These are the activations of a small neural network, seen along a few directions. Each row is one input.
In each table, some parts of the input vary, and every possible input appears once, in random order.
Descriptions start from the smaller parts, as in this example, which fits no table here: one of 8 places around a ring, together with either a single point or (one of 2 separate values, together with one of 4 places along a line) or one of 9 places along a line.
Shared parts are said once, and a part with two or three values counts as separate values.
(in the rows, 128 means zero)

Other details of the inputs vary at random and push rows far along three fixed directions, the same in every table; ignore that.

Table:
x1: [107  83 192  62 112 199 208 182 110 112 133 137  82 121]
x2: [ 91 136 186 147 121  97  79 113 184 104 108 129 163  64]
x3: [121 105 210  80 125 218 202 171 100  79 109 104 109 149]
x4: [ 66 166 165 105 129 102  75  82 184 156  57 165 171 103]
x5: [133  91  83 135  85  86 131  78  83 131 126  47 118 122]
x6: [145 164 145 236 111 124  81 117 144 174 196 130 115 168]
x7: [146  88 218  76  61 193 160 175 121 110 122  83  70 102]
x8: [111 153 151  94 178 131  73 137 158 103 108 159 178  75]
x9: [187 168 135 183 151 134 124 140 146 175 213 160 113 177]
x10: [189 163 165 215 114 111  97 150 141 187 199 116  98 157]
x11: [115  90  70 143  72 122 109  72  79 129 115  69 104 134]
x12: [107 159 116 122 145  96  84 140 187  88  78 164 163  66]
x13: [171 184 108 193 161 122 123 146 146 184 195 148 118 159]
x14: [118  78  54 114 130 102 158  86  67 134 125 119 112 141]
x15: [116  66 211  63 111 212 212 190 126 112 140 127  80 144]
x16: [101 110  83  82  85  67 128  86  69 183 106  85 114 163]
x17: [ 98 132 138 127 161 101  99 116 185 108  75 177 192  85]
x18: [131 110 188  50 104 207 205 172 118 104 141 119  88 107]
x19: [122 101 200  65  92 203 212 170 106 101 133 137 111 129]
x20: [154 147 132 201 168 125 137 166 144 191 197 160 109 185]
x21: [ 99 140 150 126 158 117 115 141 183 113  86 169 184  88]
x22: [150 102  43 110  95 106 138  93  87 105 121  97 119 150]
x23: [118 159 156 129 169 122  81 137 172  60  73 152 151  93]
x24: [143 221 173 172 121  87 126 136 149 202 191 118 116 211]
x25: [120 132 170 139 116 114  53 127 179 113  79 149 132  58]
x26: [183 174 110 200 136 115 107 154 159 157 184 151 119 182]
x27: [ 81 134 184 153 116 108  76 110 184 101 106 135 161  70]
x28: [137 121  25 103 122 107 103 101  62 105 112  82 143 142]
x29: [114  82  48 132 168  98 133  74  62 113  93  89 122 151]
x30: [157 159 151 186 176 154 114 180 108 188 214 160 116 197]
x31: [135  89  81 137  68 132 114  91  78 135 116  69  89 136]
x32: [106 132 157 119 151 116 107 122 175 104  92 187 182  92]
x33: [140 112 187  60  76 197 191 183 118  77 136 128  86 123]
x34: [138 110  44 120 160 107 132  64  72 106 101  72 128 139]
x35: [142 108  35 115 103 106 147 111  96 113 113  78 122 144]
x36: [113 109  26 124 123 101 157  87  77 136  98  94 149 136]
x37: [119 109  31 121 121  98 158  77  68 135 102 107 146 131]
x38: [109 158 108 121 147  82  76 119 178  84  74 177 167  56]
x39: [188 168 148 186 151 148 138 159 155 181 215 150 105 184]
x40: [117 145 151 105 158 112 103 118 176 102 109 181 158  63]
x41: [150 157 128 201 166 128 137 167 136 192 195 165 103 179]
x42: [130  99 186  53 108 206 204 180 134 106 138 102  96 118]
x43: [ 93 108 139 119 174  91  88 112 176 107  90 194 165  81]
x44: [123 110  53 107 133 128 135 101  49 131 117  90 161 156]
Each input here is: either one of 3 separate values or one of 9 places around a ring or (one of 4 places along a line, together with either one of 2 separate values or one of 6 places around a ring).
Q: Which other rows does x39 become when the place on the ring of 6 takes its other values? List them by row number.
A: x9, x13, x18, x40, x42
Q: Which other rows does x3 become when the choice among 2 separate values takes its other values? List them by row number.
A: x44

Table:
x45: [114 145 142 124 153 125 126 133 160 113 109 159 153 111]
x46: [132 109 173 117  93 175 158 150 116 137 144 114  94 134]
x47: [134 108  40 118 125 103 157  87  88 132 118 101 126 151]
x48: [137 132 105 132 109 116 116 100 108 143 133 100 122 147]
x49: [106  98 160 102  96 154 149 143 133 113 115 111 112 107]
x50: [156 102  35 133 108 117 137  95  78 108 136  92 128 125]
x51: [118 116 149 113 163 123 101 127 166  80  95 136 144  67]
x52: [157 152 163 152 107 139 138 158 132 157 168 115 107 166]
x53: [107 146 135 128 164 111 108 121 162 109  92 161 172  98]
x54: [114 118 160  87  92 152 145 148 131 109 115 101 114 111]
x55: [128  99 135  75 113 162 181 152 102 123 132 121 100 138]
x56: [137 141 125 182 127 102 112 124 137 159 153 132 125 147]
x57: [142 134 158 164 115 144 125 133 133 156 166 132 108 157]
x58: [158 151 153 144 135 154 161 165 139 156 179 156 103 168]
x59: [ 91 115 160  79 143 150 139 138 139  88  87 141 154  94]
x60: [130 135 146 125 150 143 133 151 124 143 149 148 127 142]
x61: [110 106 108  81  96 124 127 101 105 110  86  89 127  98]
x62: [133 146 120 154 150 118  79 135 151  98 105 155 140 113]
x63: [131 155  94 161 132  73  85  90 128 144 127 122 144 132]
x64: [140 154 143 154 166 116 106 151 153 157 150 177 141 136]
x65: [128 112 104 145 110 109 132  98 100 142 135 104 115 146]
x66: [117 141 107 145 167 106 101 116 131 137 120 150 161 127]
Q: What do these inputs look like to the network?
A: either one of 3 separate values or one of 9 places around a ring or (one of 2 separate values, together with one of 5 places around a ring)

Table:
x67: [138 145 118 135 130 127 151 134 111 154 158 118 125 175]
x68: [146 124 165 103  97 175 174 173 131 112 145 126 103 134]
x69: [117 113 101 112  93  96 101  96 112 119  85  82 113 119]
x70: [108 115 175 124  76 156 131 132 122 138 129 117 118 129]
x71: [115 113 167  82 117 166 173 155 116 119 130 114 117 143]
x72: [152 128 116 164 134 144 137 134 104 134 157 116 116 161]
x73: [151 155 178 133 135 170 134 173 136 136 167 142 114 152]
x74: [ 89 120 162 135 103 121  90 109 146 127 101 139 147  95]
x75: [137 118 150  87  97 170 166 163 122 107 135 119 104 122]
x76: [129 143 104 171 151  92 112 112 143 155 140 154 138 135]
x77: [ 87  94  81  89 132 105 139  81 100  98  72 101 148 107]
x78: [143 148  89 133 138 110 109 113 113 133 131 122 140 139]
x79: [167 148 117 187 147 124 106 142 127 170 187 150 111 160]
x80: [139 120 107 149 125 127 150 123 118 143 143 125 114 147]
x81: [161 138 111 158  86 119 142 107 105 158 175  67 104 156]
x82: [134 142 138 149 144 124 101 144 157 123 134 161 135 104]
x83: [123 159 163 161 134  88  69 108 191 126 121 137 157  75]
x84: [105 129 196  95 130 149 145 158 174 108 110 164 133  94]
x85: [110 152 150 167 175 104  85 123 177 120 106 174 166 102]
x86: [110  93  63  84 114 108 126  95 106  91  80 105 140  86]
x87: [134 115 154  95  98 169 177 154 131 107 130 121 107 132]
x88: [130 136  98 132 130 100 132 118 129 151 136 135 135 141]
x89: [ 98  99 106  79 135 106 109 104 128 100  82 134 146  76]
x90: [146 144 194 160 109 144 123 146 156 141 171 112 109 123]
x91: [141 123  95 105 113 126 137 124 109 127 131 116 120 129]
x92: [114 138 192 100 125 150 146 163 179 102 109 163 135  94]
x93: [133 128  83 120 122 117 133 109 108 107 110 106 141 130]
x94: [125 146 147 155 154 128 107 132 161 114 119 155 150 120]
x95: [101  92  72  71 123 100 133  90 105 114  74 108 141  93]
x96: [128 115 156 105 133 166 134 148 115 113 132 123 118 126]
x97: [109 159 147 143 177 101  77 128 168 134 108 171 168 100]
x98: [122 116 161  85 102 160 184 151 127 119 130 124 107 133]
x99: [165 145 119 204 145 124 121 135 139 163 180 151 114 167]
x100: [112  95 103 121 127 118 141 109 119 116 107 122 128 115]
x101: [143 132  87 151 129 120 151 109  97 143 143 105 123 171]
x102: [153 133 113 133 123 129 138 136 108 156 163 128 107 156]
x103: [110  99  88 107 137 122 114 101 103  94  89 108 145 100]
x104: [160 110  89 162 118 134 148 127  93 144 163 110 101 162]
x105: [145 144 109 122 129 127 133 126 102 142 147 117 124 157]
x106: [ 97  94 103  87 142 101 101  98 127 103  78 137 146  74]
x107: [151 176 116 172 152  97 102 136 154 177 161 165 137 146]
x108: [135 101 157 102 104 172 168 160 121 105 132 121 103 122]
x109: [148 162 110 177 152 105  98 124 143 132 137 147 151 136]
x110: [137 129  84 130 134 103 107 111 122 132 126 132 133 119]
x111: [127 163 118 168 159  97 109 115 145 147 135 151 150 144]
x112: [115 151 163 164 140  87  45 122 179 127  99 148 133  97]
x113: [106 114 105 127  79 114 116  89 105 143 109  99 134 129]
x114: [133 129 106 142 151 116 108 113 104 141 137 127 131 141]
x115: [137 151 111 193 165 106  92 114 147 138 138 152 149 142]
x116: [117 141 202 112 136 169 137 166 174  92 115 156 139 109]
x117: [151 118  81 140 123 124 131 120  93 147 157 113 109 151]
x118: [120 129 170 118 138 152 146 154 132 135 142 135 126 144]
x119: [103  98  75  83 136 103 116  84  89 104  81 103 146 104]
x120: [117 125 166  86 111 165 181 150 120 112 127 115 115 143]
x121: [134 152  89 156 144 100 111 103 137 123 118 132 155 137]
x122: [123 122  93 144 153  95 102 107 128 152 122 143 138 118]
x123: [113 173 144 134 168  97  82 130 174 133 106 171 171 103]
x124: [149 138 111 153 131 116 121 130 138 129 137 142 132 127]
x125: [135 127 177  88 118 178 160 166 112 124 147 121 106 146]
x126: [122 157 150 133 158 121 107 140 151 140 126 154 148 125]
x127: [134 118 171 109 106 173 182 165 133 124 144 128 100 140]
x128: [119 138 192  80 126 149 129 165 166 108 115 165 131  90]
x129: [124 101 162  82 114 168 168 158 116 130 132 122 102 126]
x130: [105  88 107  86  86 109 112  95 100 102  71  68 108 108]
x131: [141 110 108 126 129 150 160 128  73 156 155  94 101 174]
x132: [132 120 155 118 124 164 148 151 123 103 128 122 123 128]
x133: [ 99  88  90  90 121 125 154  94  96  94  79  94 139 114]
x134: [143 113  93 142 123 122 156 123  95 165 163 112 107 172]
x135: [101 147 152 150 179  98  80 125 172 131 110 174 170 104]
x136: [ 99 104 119 114 143 106 122 105 142 114  90 144 144  92]
x137: [163 152 147 208 122 114 104 121 140 173 192 107 108 150]
x138: [156 146  98 177 134 112 124 121 137 149 156 142 125 154]
x139: [130 122 154 102 129 165 136 150 117 113 132 122 120 127]
x140: [138 107  80 139 127 121 124 115 102 128 133 116 117 126]
x141: [118 149 219 102  97 145 104 168 176 108 106 133 109 104]
x142: [102 100  90  90 131 119 117 102 108  81  77 107 150  88]
x143: [117 130 105 138  75 113 119  95 105 152 126 102 131 143]
x144: [120 130  98 118 126 118 145 108 118 115 105 112 140 133]
x145: [140 143 157 124 128 162 137 160 130 116 145 130 121 136]
x146: [152 124 110 160 122 137 147 131 119 143 159 126 109 159]
x147: [161 144  85 146 118 135 145 129  88 142 166  99 113 175]
x148: [138  96 105 128 116 141 169 128  87 158 159 105  96 168]
x149: [119 143 147 134 147 110 115 139 165 141 130 165 144 118]
x150: [ 99 128 212 110 147 163 138 161 164 106 116 159 134 108]
Q: What do these inputs look like to the network?
A: one of 4 places along a line, together with either one of 3 separate values or (one of 2 separate values, together with one of 9 places around a ring)
Q: Changing only the place on the line of 4 turns x94 into x121. The same change can be made to x134. Which row results?
A: x88
Q: Changing only the place on the line of 4 turns x130 into x69. The same change can be made to x133. Which row results?
A: x101
Q: Changing only the place on the line of 4 turns x119 into x105. The same change can be made to x132. Which row results?
A: x93
Q: Which other rows does x143 become when the choice among 3 separate values takes its other values? List them by row number.
A: x81, x141
Q: Which other rows does x95 become when the place on the ring of 9 takes its other values? List them by row number.
A: x84, x86, x102, x110, x124, x127, x138, x149
Q: Which other rows does x150 become when the place on the ring of 9 takes its other values? List them by row number.
A: x72, x85, x96, x103, x114, x115, x131, x135
Q: Which other rows does x69 become when the choice among 3 separate values takes its other values? List them by row number.
A: x83, x113

Table:
x151: [109 141 143 128 178 106  95 128 162 124 108 181 164  96]
x152: [141 146 131 139 152 127 108 146 151 109 133 152 146 110]
x153: [134 157  70 175 151  57  74  87 140 163 126 141 149 134]
x154: [112 149 222 111 129 158 127 171 173 108 119 152 131 112]
x155: [129 146 209  99 132 181 154 184 149 129 151 151 116 130]
x156: [153 140 111 145 112 128 139 123  94 164 167 104 103 174]
x157: [118  81  98  95  88 132 131 100 104  86  85  75 115  89]
x158: [146 125 102 149 141 143 152 132  88 158 164 126 113 184]
x159: [155 145 140 147 122 138 120 149 136 120 152 130 116 135]
x160: [147 132 108 136 102 129 155 115 100 150 154 100 109 171]
x161: [135 143 112 138 132 118 136 134 129 149 144 142 132 144]
x162: [150 135 150 162 109 138 110 141 140 126 152 121 109 126]
x163: [150 129 125 159  99 127 128 118  97 169 169  95  97 165]
x164: [120 130  97 144 156 101 122 116 136 141 123 161 147 126]
x165: [139 129 207 114 127 200 192 187 137 133 172 151 100 160]
x166: [102  96  90  66 112 127 164  98 100  99  86  97 139 112]
x167: [124 134 129 140 176 114  93 135 166  96 110 177 162  86]
x168: [135 148 204 117 126 167 120 177 178  92 125 155 122  96]
x169: [131 133 155 153 100 127 120 134 140 153 147 126 114 132]
x170: [135  89  79  79 107 154 170 123  81  91 111  82 113 124]
x171: [129 128 171  95 126 163 160 167 135 131 141 136 113 135]
x172: [107 155 146 134 166 105  96 131 169 116 103 163 169 104]
x173: [115 109 153 114  90 141 142 116 126 124 119 100 118 116]
x174: [ 97 112 156 114 109 121 113 114 140 108  94 108 135  98]
x175: [132 145  60 178 182  65  90  93 135 163 131 163 155 136]
x176: [110 157 151 136 147 102  75 123 168 121 101 161 160 102]
x177: [ 88  96  97  68 102 104 130  93 122  94  59 110 144  81]
x178: [141 148  89 198 126  82  78  91 115 173 152 116 132 157]
x179: [146 127 103 158 146 140 163 132  94 157 163 120 113 182]
x180: [146 120 120 156  98 124 133 119 104 169 165  94  93 163]
x181: [105  82  78  78 145 124 133 103 115  67  65 123 148  75]
x182: [113  90  93  68 106 152 171 116  72 112 104  82 120 140]
Q: Changing only one part turns x165 into x173. The same change can be made to x164. Which row results?
A: x169
Q: What do these inputs look like to the network?
A: one of 4 places along a line, together with either one of 2 separate values or one of 6 places around a ring
Q: Start at x158 and move only the place on the line of 4, one step at a time. The first step leads to x182. Which rows follow, in order?
A: x176, x178
Q: Start at x171 and move only the place on the ring of 6, one step at a time. The first step leads to x161. Which rows follow, in order?
A: x166, x172, x182, x155
